[-1.75 -0.49 -0.71  0.26 -1.79  1.50 -1.80 -0.56] = Q
[ 6.50  2.56  3.60 -2.61  7.24 -0.21  1.35  1.85] = D
[ 4.00  1.65  2.32 -4.45  4.98  2.17 -0.80  1.75] = G
[-1.75 -0.49 -0.71  0.26 -1.79  1.50 -1.80 -0.19] = F
[ 4.00  1.65  2.32 -4.45  4.98 -0.53  0.75  1.28] = T
[ 5.63  2.52  3.62 -2.25  6.64 -2.78  2.90  1.20] = B
[ 6.88  2.64  3.04 -4.61  6.11  1.42  1.12  2.11] = P
[ 1.47 -0.78 -1.16 -2.59 -1.94  8.59 -5.04  0.49] = U
[ 2.28  0.97  0.76 -2.02  1.12  2.36 -1.40  0.70] = M
[ 6.88  2.64  3.04 -4.61  6.11  0.53  1.12  2.11] = W
find: [ 6.50  2.55  3.61 -2.61  7.23 -0.21  1.35  1.85] | D
find: [ 4.00  1.65  2.30 -4.45  4.98 -0.53  0.74  1.29] | T
find: [-1.73 -0.51 -0.71  0.25 -1.80  1.47 -1.79 -0.17] | F
find: [ 1.47 -0.80 -1.17 -2.57 -1.92  8.60 -5.03  0.48] | U
find: [ 2.29  0.96  0.76 -2.00  1.12  2.34 -1.40  0.71] | M
find: [ 6.88  2.64  3.04 -4.62  6.11  0.53  1.12  2.11] | W
find: [ 4.01  1.66  2.32 -4.46  4.97  2.18 -0.82  1.76] | G

[ 1.13 -5.22 -0.28  2.76  3.18  1.93  7.60  1.95 -1.77  0.81  7.60 -2.73
  2.57  3.87  5.86  2.01 -5.78  2.14  0.28  3.07] = X
[ 1.20 -3.14  2.07  1.99  7.91  1.00  4.41 -2.10  0.66  4.80  1.59  1.71
 -6.27  0.90  4.30 -3.03 -0.36  2.07  3.04  5.08] = E
[ 1.20  1.98  2.87  1.89  5.25 -3.04  5.90  0.90  2.67  5.37  2.06  0.09
  2.10  4.92  2.37  1.66 -1.52  3.50  4.71  0.30] = S
find: [ 1.20  1.98  2.87  1.88  5.26 -3.04  5.90  0.88  2.68  5.37  2.05  0.09
  2.09  4.91  2.36  1.68 -1.52  3.50  4.71  0.31] | S
find: [ 1.13 -5.22 -0.28  2.76  3.18  1.93  7.59  1.94 -1.76  0.81  7.58 -2.72
  2.58  3.88  5.87  2.01 -5.79  2.14  0.28  3.07] | X

[-6.22  9.67  9.60 -4.21  1.67]  Y
[-7.99 -2.73  2.55 -1.84 -1.46]  V
[-3.73  2.56 -0.53  6.45  0.01]  L
[ 8.27  1.20  0.35 -8.19 -3.34]  C
[-9.91  4.13 -3.55  6.81  8.39]  Z
[ 2.04  6.51 -1.05 -2.24 -3.12]  N
[-2.50  0.42  7.75  4.31  3.35]  K
[ 6.66 -5.77 -6.11 -1.76  2.62]  A
[-2.14  3.79 -7.22 -1.88  5.36]  J
[ 3.06 -2.12 -8.72  4.14  9.06]  H
find: [-2.50  0.41  7.73  4.32  3.35] | K
find: [-6.20  9.67  9.59 -4.20  1.67] | Y
find: [-9.92  4.13 -3.55  6.81  8.37] | Z
find: [-3.73  2.55 -0.50  6.46  0.00] | L

[ 6.77  7.50  3.64  7.02  7.54  8.09  7.42  7.43 -7.92  7.39 -7.83  6.55
 -6.03 -6.63]  saz
[-7.24 -8.02  0.16 -6.29 -4.23 -5.72 -8.34 -7.31 -7.35 -2.14 -7.48  7.85
  5.39  7.19]  kab
[ 6.77  7.50  3.64  7.02  7.54  8.09  7.42  7.43 -7.92  7.39 -7.83 -3.05
  6.49 -6.76]  Mogoz
[-7.24 -8.02  0.16 -6.29 -4.23 -5.72 -8.34 -7.31 -7.35 -2.14 -7.48  7.85
 -0.94  7.19]  sifim
find: [-7.24 -8.05  0.16 -6.28 -4.22 -5.73 -8.33 -7.29 -7.37 -2.13 -7.48  7.87
  5.37  7.19] | kab
find: [-7.23 -8.02  0.16 -6.28 -4.23 -5.71 -8.34 -7.31 -7.37 -2.13 -7.48  7.84
 -0.93  7.20] | sifim

[-6.43  0.68  2.29 -0.38  2.42  0.05 -2.40  1.52  7.25] -> fulob
[ 2.31  7.50  0.82 -0.99  3.85  6.55  3.93  3.84  3.49] -> rigu
[-2.28 -5.31 -1.12 -2.20  1.76  1.04  4.76  1.68  1.89] -> dil
find: [-2.26 -5.31 -1.13 -2.20  1.75  1.01  4.74  1.69  1.91] | dil
find: [-6.43  0.68  2.30 -0.38  2.42  0.06 -2.41  1.52  7.25] | fulob

[ 1.07  1.46  0.21 -0.20 -2.74  0.75 -2.27  0.22  7.95  0.83 -0.03  0.76
 -1.32 -1.26 -2.91  2.48 -0.76 -0.99 -0.57 -1.11 -3.20 -3.07 -6.77 -1.74
 -1.26 -1.32  0.21  0.15 -0.14 -1.98 -1.65 -1.51  0.47 -6.29  1.79 -2.76
  4.53  0.48  1.91  1.48 -0.32  0.94  0.43 -0.87 -2.25 -1.14  0.90  2.68
  1.27]  depom
[-1.77 -3.80 -1.66 -0.60 -2.01  0.86 -0.24  0.65 -3.80  1.41 -2.74 -4.52
 -2.57 -0.63  0.25  0.50  0.93 -0.59  0.13 -1.22 -3.14 -0.63  0.31  1.56
 -0.74  0.15 -2.13  1.55  0.55 -0.24  5.73  2.27  0.72  4.38  1.74  0.06
 -8.27 -0.71 -1.09  4.69  0.04  4.77  1.41  2.07  3.60 -2.20 -2.28 -0.79
 -0.76]  nez
[-0.99 -1.79  0.12 -0.20 -2.25  0.74 -0.48  0.44  2.87  3.03 -5.07 -0.85
 -2.20  2.07 -1.76  3.27  0.10 -1.16 -1.40 -1.21  1.02  2.26  6.74  0.72
 -2.13  0.19  4.50 -1.84 -1.35 -0.21  3.60  1.38 -2.26  2.29 -2.90 -0.76
  3.14  1.26  5.90 -2.49 -1.16  3.34 -0.02  2.24  3.23  2.00 -1.00  1.03
  1.73]  nuze
[ 0.50  1.20 -3.68  0.68 -0.55 -0.38 -2.25  0.11 -5.01 -2.07 -1.39 -2.24
  1.71  2.83  1.70  1.12  0.79 -2.21  0.70 -0.25  0.57  5.47 -1.85  0.81
  0.32  0.76  5.07  1.72 -0.31 -2.19  0.86  0.02 -0.41 -2.28  0.36 -2.32
 -0.94 -2.11  2.76  3.98  0.77 -5.92  0.42  4.34  1.57  1.26 -0.53 -0.47
 -0.95]  muzop
[-1.38 -2.61 -2.21 -0.37  0.80 -0.53 -0.90  0.11 -3.12 -2.21  3.40  0.96
 -1.74 -1.60 -0.14  1.50 -0.28 -1.06  1.33  0.88 -2.01  0.43 -4.67 -2.09
 -0.41  0.94  0.69  4.45 -1.43  1.04  0.80 -1.16 -2.06 -1.29  0.28 -1.15
  0.85  5.33 -4.72  2.37  1.18 -2.83 -1.48  3.49  1.30 -1.93  0.46  1.93
 -3.65]  ruki
[ 0.10  5.68 -0.94  1.27 -0.90  0.91  1.82 -0.76  0.05 -3.11 -1.90  0.06
  0.13  0.52 -2.63  2.46  0.73  2.11 -0.72 -0.63 -2.86  1.29  1.65 -0.37
  1.58  1.68  0.47  0.20 -0.21  1.71 -2.79  0.45 -0.23 -4.35  2.52  6.56
  9.36  0.91 -3.16  0.61  2.39  1.46  1.06 -1.18 -3.80  3.53 -0.51  2.87
  1.46]  muki
[-0.02 -0.31 -1.67  0.21 -0.96 -0.96  0.15 -1.24  0.56 -2.94 -3.36 -1.24
  1.58 -1.71  4.35 -0.47 -0.19 -0.74 -0.17  0.02 -0.50 -0.82  2.39  1.04
 -0.28 -0.99  3.18  0.90 -0.97  0.50  4.10 -0.91  0.36 -0.48  3.28 -3.51
  3.41 -4.02  7.38 -1.52 -0.03  0.75  1.79 -8.39  4.34 -5.90  0.46 -0.29
 -0.11]  talef
[ 0.71  0.93  1.00  1.15  0.93  0.25  0.78 -0.08 -0.65  1.10  1.46 -0.28
 -0.93  2.85 -3.39  2.84  0.28 -0.85 -0.97 -0.99 -1.64 -0.56  3.11 -1.23
 -0.14  0.45 -5.90  0.19 -1.71 -0.86 -3.59  1.64 -1.36 -1.82  0.12 -2.33
 -3.75 -2.33 -1.15 -6.10  0.68  0.36 -0.32 -1.79 -4.38 -2.22  2.69  1.66
  0.29]  Miviv
find: [-1.00 -1.78  0.12 -0.20 -2.25  0.74 -0.49  0.43  2.88  3.04 -5.06 -0.86
 -2.20  2.08 -1.76  3.27  0.11 -1.15 -1.38 -1.20  1.02  2.26  6.74  0.73
 -2.13  0.19  4.49 -1.82 -1.35 -0.20  3.61  1.38 -2.26  2.29 -2.89 -0.76
  3.13  1.27  5.90 -2.49 -1.15  3.35 -0.02  2.24  3.23  2.00 -1.01  1.03
  1.72] | nuze
find: [ 0.71  0.93  0.99  1.15  0.92  0.25  0.79 -0.08 -0.64  1.10  1.46 -0.28
 -0.93  2.85 -3.39  2.84  0.27 -0.85 -0.96 -0.99 -1.64 -0.55  3.11 -1.23
 -0.15  0.45 -5.90  0.19 -1.72 -0.86 -3.59  1.64 -1.36 -1.81  0.13 -2.32
 -3.76 -2.33 -1.14 -6.09  0.67  0.36 -0.33 -1.80 -4.39 -2.22  2.69  1.66
  0.30] | Miviv
find: [ 0.10  5.69 -0.96  1.25 -0.92  0.89  1.83 -0.76  0.02 -3.09 -1.90  0.07
  0.11  0.52 -2.64  2.45  0.74  2.11 -0.71 -0.61 -2.88  1.29  1.66 -0.36
  1.57  1.71  0.47  0.20 -0.18  1.74 -2.81  0.46 -0.22 -4.33  2.51  6.58
  9.35  0.91 -3.18  0.63  2.39  1.46  1.06 -1.17 -3.79  3.53 -0.50  2.87
  1.45] | muki
find: [-0.03 -0.30 -1.67  0.21 -0.96 -0.98  0.15 -1.24  0.56 -2.94 -3.36 -1.24
  1.57 -1.71  4.36 -0.48 -0.19 -0.74 -0.17  0.02 -0.50 -0.81  2.39  1.04
 -0.29 -1.00  3.17  0.90 -0.97  0.50  4.11 -0.91  0.36 -0.47  3.28 -3.52
  3.41 -4.02  7.38 -1.52 -0.04  0.75  1.78 -8.38  4.34 -5.90  0.46 -0.28
 -0.11] | talef
find: [ 0.50  1.20 -3.69  0.67 -0.54 -0.38 -2.24  0.11 -5.01 -2.06 -1.39 -2.25
  1.71  2.82  1.70  1.12  0.80 -2.21  0.70 -0.25  0.58  5.47 -1.85  0.81
  0.33  0.76  5.07  1.72 -0.31 -2.18  0.86  0.02 -0.40 -2.29  0.36 -2.32
 -0.95 -2.12  2.75  3.99  0.77 -5.94  0.42  4.34  1.57  1.26 -0.53 -0.47
 -0.94] | muzop

[ 4.49  3.44 -5.73  2.30 -3.71  1.50  2.29  3.79 -6.53  3.34 -1.03 -2.63
 -2.55  1.48  1.94  4.60  0.18  2.39  3.35  2.49 -0.13 -1.23 -6.83  5.91
 -3.48  5.99  1.09 -1.94  3.51 -4.52  0.41 -0.30  0.49 -0.16  3.59  3.43
 -6.59] -> lavak
[ 4.49  3.44 -5.73  2.30 -3.71  1.50  2.29  3.79 -6.53  3.34 -1.03 -2.63
  1.15  1.48  1.94  4.87  5.20  2.39  3.35  2.49 -0.13 -1.23 -6.83  5.91
 -3.48  5.99  1.09 -1.94  3.51 -4.52  0.41 -0.30  0.49 -0.16  3.59  3.43
 -1.92] -> muzaz
[ 4.49  3.44 -5.73  2.30 -3.71  1.50  2.29  3.79 -6.53  3.34 -1.03 -2.63
  1.15  1.48  1.94  4.60  0.18  2.39  3.35  2.49 -0.13 -1.23 -6.83  5.91
 -3.48  5.99  1.09 -1.94  3.51 -4.52  0.41 -0.30  0.49 -0.16  3.59  3.43
 -6.59] -> Vebab
find: [ 4.50  3.46 -5.74  2.30 -3.73  1.51  2.26  3.79 -6.55  3.36 -1.04 -2.64
  1.20  1.49  1.94  4.87  5.19  2.34  3.36  2.47 -0.14 -1.22 -6.85  5.90
 -3.48  5.96  1.08 -1.97  3.53 -4.53  0.41 -0.30  0.50 -0.16  3.60  3.44
 -1.92] | muzaz
find: [ 4.49  3.44 -5.73  2.31 -3.71  1.51  2.29  3.79 -6.53  3.35 -1.03 -2.63
  1.15  1.48  1.95  4.60  0.18  2.39  3.35  2.50 -0.13 -1.22 -6.83  5.91
 -3.47  5.98  1.08 -1.94  3.50 -4.52  0.41 -0.30  0.49 -0.16  3.59  3.43
 -6.58] | Vebab
find: [ 4.50  3.44 -5.73  2.30 -3.71  1.49  2.29  3.79 -6.53  3.33 -1.04 -2.63
 -2.55  1.48  1.93  4.61  0.17  2.40  3.35  2.48 -0.14 -1.23 -6.84  5.91
 -3.48  5.98  1.08 -1.93  3.51 -4.52  0.40 -0.30  0.49 -0.15  3.59  3.43
 -6.59] | lavak

[ 4.32 -2.63 -0.37 -0.45 -0.22  0.71 -6.24 -2.28] -> zibeg
[-0.06 -0.27 -6.99 -2.89 -1.31 -2.59  1.38  5.83] -> ripes
[ 2.51  4.08  0.85  1.66 -0.17  0.47 -9.18  1.00] -> Latig
[ 2.31 -2.01  1.26  1.75  1.53  2.35  5.56 -0.01] -> doraf
[-0.23 -0.08  5.43  2.63  0.73  2.24  2.79 -1.37] -> fudul
find: [ 4.32 -2.63 -0.38 -0.45 -0.23  0.70 -6.24 -2.28] | zibeg
find: [ 2.31 -2.01  1.26  1.75  1.53  2.35  5.56 -0.01] | doraf

[ 0.15 -1.69  0.44  0.34 -0.71 -0.88]  Fum
[ 0.15 -1.69  0.44  3.43 -0.71 -0.88]  vafo
[-1.25 -6.08  4.17  3.27 -0.33  1.42]  pogu
[-0.19  1.04 -0.44 -0.87  0.55  0.56]  Pak
[-0.14 -1.60  8.06  4.27  2.15  2.17]  vebon
[ 0.69 -1.85  7.25  2.50  1.84  0.57]  tokef
[ 0.60 -1.78  7.18  3.46  2.02  1.27]  lim
[ 0.57 -0.57  7.04  3.21  2.31  1.72]  sagu
find: [-1.25 -6.07  4.16  3.27 -0.33  1.40] | pogu
find: [ 0.15 -1.70  0.46  0.34 -0.71 -0.89] | Fum

[ 1.91 -1.77  0.71  5.79  3.86  1.99  5.29  2.38 -3.14  4.86 -6.18 -4.43
 -7.74  5.42] -> nos
[-0.84 -1.00 -8.97 -6.74 -5.45 -7.48  2.92  1.47 -2.31 -5.57 -7.32 -4.89
 -9.23 -7.07] -> foma
[-0.28  0.55 -9.43 -7.46 -8.74 -8.73  1.31 -0.06 -4.33 -9.66 -4.33 -4.31
 -4.73 -1.86] -> Lepu
find: [-0.84 -1.01 -8.98 -6.74 -5.45 -7.48  2.92  1.47 -2.31 -5.58 -7.32 -4.90
 -9.24 -7.08] | foma
find: [ 1.91 -1.76  0.70  5.80  3.87  1.99  5.30  2.38 -3.14  4.86 -6.19 -4.43
 -7.75  5.42] | nos
find: [-0.28  0.55 -9.44 -7.46 -8.75 -8.73  1.31 -0.06 -4.33 -9.65 -4.32 -4.31
 -4.73 -1.86] | Lepu

[ 4.38 -2.11 -2.52 -7.23  0.82  1.57  5.39  6.96] -> bopa
[ 4.41 -2.13 -2.66 -7.34  0.67  1.57  5.37  7.00] -> veba
[ 3.91 -1.75 -2.25 -7.02  1.40  1.61  4.94  6.85] -> tev
[ 4.34 -1.74 -0.71 -7.39  1.67  2.46  6.15  6.94] -> zus
[ 4.28 -2.24 -2.23 -6.82  1.48  1.93  5.30  6.56] -> zubuk
[ 4.28 -2.24 -2.23 -6.82  1.00  1.93  5.30  6.56] -> Lunud
find: [ 4.40 -2.13 -2.65 -7.34  0.67  1.57  5.38  7.00] | veba
find: [ 4.29 -2.24 -2.23 -6.82  1.48  1.93  5.30  6.56] | zubuk
find: [ 4.34 -1.74 -0.71 -7.39  1.67  2.46  6.15  6.94] | zus
find: [ 4.29 -2.25 -2.25 -6.81  1.01  1.94  5.30  6.56] | Lunud

[ 7.23 -3.14 -1.01  0.82  0.21  0.90]  nedi
[-3.49  5.95  3.21  1.10  0.63  1.01]  Sinez
[-4.01  3.90  2.79  0.30  0.95 -1.24]  Bemeb
[-0.10  4.34  1.58  1.62  1.08  0.00]  vime
[-1.48  0.23  0.33 -0.73 -0.82 -3.98]  Luz
[-4.77  3.74  3.02 -0.06  1.09 -0.62]  levir
[-4.01  3.90  2.79  0.30  0.95 -0.93]  koneg
[ 1.53 -0.45 -0.47  0.60  0.47  3.47]  Vemu
[ 0.62 -5.31 -1.62 -1.37 -0.30  0.30]  Besa
[-5.47 -0.51  0.75 -1.43  0.80 -0.70]  Ren
find: [-0.09  4.34  1.59  1.61  1.07  0.00] | vime
find: [-4.01  3.90  2.80  0.30  0.95 -0.92] | koneg

[-8.52 -5.61 -8.74  2.29 -7.59 -8.27]  gope
[ 6.15  4.86  9.09 -2.42  8.72  9.00]  Figi
[-7.64 -2.20 -7.60  7.14  1.80 -2.96]  Bisos
[8.35 7.85 6.11 8.12 8.80 7.81]  banuf
find: [-7.63 -2.19 -7.59  7.15  1.80 -2.96] | Bisos
find: [8.35 7.85 6.11 8.10 8.80 7.82] | banuf
find: [-8.51 -5.60 -8.78  2.30 -7.63 -8.30] | gope
find: [ 6.14  4.85  9.10 -2.41  8.71  9.00] | Figi

[ 3.02  0.36 -4.15 -4.62 -3.90  6.36 -6.78  1.65  0.28 -0.19 -0.13] : Fol
[ 0.76  1.65  0.64  7.28 -1.06  3.39 -4.75  4.10 -0.90  1.85 -1.57] : labi
[ 0.90  0.60 -3.09  1.56  3.02 -2.65  1.43 -4.23 -1.37  0.59  0.36] : bos
[-0.92  1.03 -8.86 -2.37 -0.58  4.07 -6.13  0.53 -1.45  1.54  0.49] : Luf
[ 0.60 -0.69  4.40  4.06  0.59  0.24 -0.43 -4.46 -1.04 -2.27  0.86] : Gif
[ 0.75  0.34 -1.74  0.92  3.23 -2.38  2.94 -0.42 -1.35  2.75  0.78] : rinim
[ 0.76  1.65 -6.78  7.28 -1.06  3.39 -4.75  4.10 -0.90  1.85 -1.57] : fes
[-3.59 -1.46  3.47  0.74 -3.21 -0.88 -5.72 -2.51 -1.50 -0.16  0.78] : dokel
[-2.49  1.16  1.72 -1.51 -1.41 -2.57  4.26 -2.64 -0.82  1.66  0.01] : tafus
[-0.66  1.51  2.04  6.77 -0.94 -0.26  2.71 -1.66 -1.15 -0.12 -1.51] : fezev
find: [ 0.60 -0.68  4.41  4.04  0.60  0.25 -0.42 -4.46 -1.04 -2.28  0.86] | Gif
find: [ 0.76  0.33 -1.74  0.91  3.23 -2.38  2.95 -0.43 -1.35  2.74  0.78] | rinim
find: [ 0.90  0.60 -3.09  1.56  3.02 -2.65  1.43 -4.23 -1.36  0.59  0.36] | bos

[8.66 7.88 8.55 7.83 7.96 4.93 8.23 6.42 8.46] : pulus
[ 3.41 -7.64 -7.40 -4.63 -6.66 -7.07 -9.02 -7.77 -8.30] : safit
[-9.89 -7.64 -7.40 -4.63 -6.66 -7.07 -9.02 -7.77 -8.30] : Galo
[-8.39 -8.15 -6.84  4.67  0.15 -1.18 -9.20  8.03  8.36] : nube
find: [8.66 7.90 8.55 7.83 7.96 4.93 8.23 6.40 8.46] | pulus
find: [-8.38 -8.14 -6.83  4.69  0.15 -1.18 -9.21  8.02  8.36] | nube
find: [-9.90 -7.64 -7.39 -4.63 -6.66 -7.06 -9.03 -7.77 -8.30] | Galo

